A small network was shown many inputs. Here are its activations along a few directions, one row for each input.
Each table varies a few parts of the input and shows all the possible inputs, shuffled.
A made-up example of a description, with smaller parts first: one of 5 places around a ring, together with either a single point or one of 9 places along a line or (one of 3 separate values, together with one of 6 places along a line).
Shared parts are said once, and a part with two or three values counts as separate values.
(in the rows, 128 means zero)

Other details of the inputs shift rows strongly along three fixed directions, in all tables alike. That doesn't count.

Rows:
row 1: [132 142  85 104 143 153  97 129 164 145  98 167]
row 2: [121  88 139 129 139  92 112  76 140 182 151  58]
row 3: [127  97 150 117  86 117 135  87 101 143 103 164]
row 4: [131 142  75 108 146 150  94 131 173 148 101 165]
row 5: [132 151 133 144 144 138 139 174 161  91 151  89]
row 6: [131  95 132 125 116 103 123  95 134 156 132 106]
row 7: [123 158 138 145 154 142 131 168 154  94 147  86]
row 8: [128 123 160 158 141 112 168 135  91  99 172  88]
row 9: [120 114 171 169 131 100 145 126 116 113 172  21]
row 10: [132 159 123 125 142 158 133 181 156  73 126 130]
row 11: [132 145  88 106 142 154  99 129 167 148 100 169]
row 12: [120 129  94 116 154 129  99 120 181 159 128 126]
row 13: [127  90 141 137  96 104 126  73  97 163 118 112]
row 14: [121 165 132 136 142 160 133 181 140  62 122 129]
row 15: [133 112 136 115  66 132 124  85  67 134  53 229]
row 16: [124 105 124 119 133 104 134 102 105 173 167 122]
row 17: [121 127 163 155 128 122 166 153  79 101 189  88]
row 18: [115 125 168 144  63 140 157 127  52  62  78 199]
row 19: [130 134 168 153  57 142 159 133  42  62  74 192]
row 20: [128 113 176 163 154 101 170 124  95 114 197  34]
row 21: [127  92 133 117 150  90 137  93 111 197 179  70]
row 22: [130 130  86 103 168 123 120 138 148 171 152 134]
row 23: [131 134  89  96 171 128 110 131 154 174 161 139]
row 24: [127 112 112 102 145 110 128  99 113 182 152 120]
row 25: [129  88 158 126  97  99 135  77 109 166 126 120]
row 26: [131 172 117 145 140 161 131 180 148  82 123 129]
row 27: [129 107 141 125  90 121 126  81  94 158  95 165]
row 28: [124 105 129 136 117 116 122  90 128 164 131 104]
row 29: [134 173 125 150 134 159 135 185 136  70 120 128]
row 30: [126  84 138 130 125  94 125  85 144 172 155  67]
row 31: [124 146  94 114 143 141 103 137 168 137 104 172]
row 32: [125 121 170 149  85 129 162 136  89  79 122 133]
row 33: [128 144  89 111 144 136  95 134 170 144  99 175]
row 34: [128 156 128 133 166 145 143 181 128 104 183 104]
row 35: [130 150  87 102 153 142  90 136 178 147  98 176]
row 36: [138 125  94 110 149 121 100 126 183 158 127 124]
row 37: [115 126 185 155  88 132 162 131  70  72 119 125]
row 38: [134  99 148 118  87 111 130  91  98 142  97 162]
row 39: [138 130 106 109 150 124 104 128 179 158 128 124]
row 40: [129 132 103 113 157 125  96 123 172 155 123 119]
row 41: [137 162 120 124 144 157 129 185 157  71 121 134]
row 42: [134 117 127 110  73 134 118  85  82 147  53 237]
row 43: [127 173 113 128 150 155 154 194 111  74 149 138]
row 44: [137 167 119 134 139 152 132 189 159  75 123 139]
row 45: [121 102 119 124 130 106 108  91 141 165 126 112]
row 46: [129 126 164 157 118 127 147 133 101  99 144  63]
Each input here is: one of 2 separate values, together with either a single point or one of 4 places along a line or (one of 3 separate values, together with one of 6 places around a ring).
Question: Changing only the choice among 2 separate values turns row 39 into row 44. The same change can be made to row 10. Which row results?
Answer: row 30
Question: Change only the choice among 2 separate values in row 21. List by row number the other rows that result.
Answer: row 22
Question: Change only the choice among 3 separate values in row 45. List by row number the other rows that result.
Answer: row 6, row 13
Question: A walk changes only the place on the ring of 6. It starts at row 26 and steps to row 28. List the rest of the walk in order.
Answer: row 4, row 13, row 19, row 29
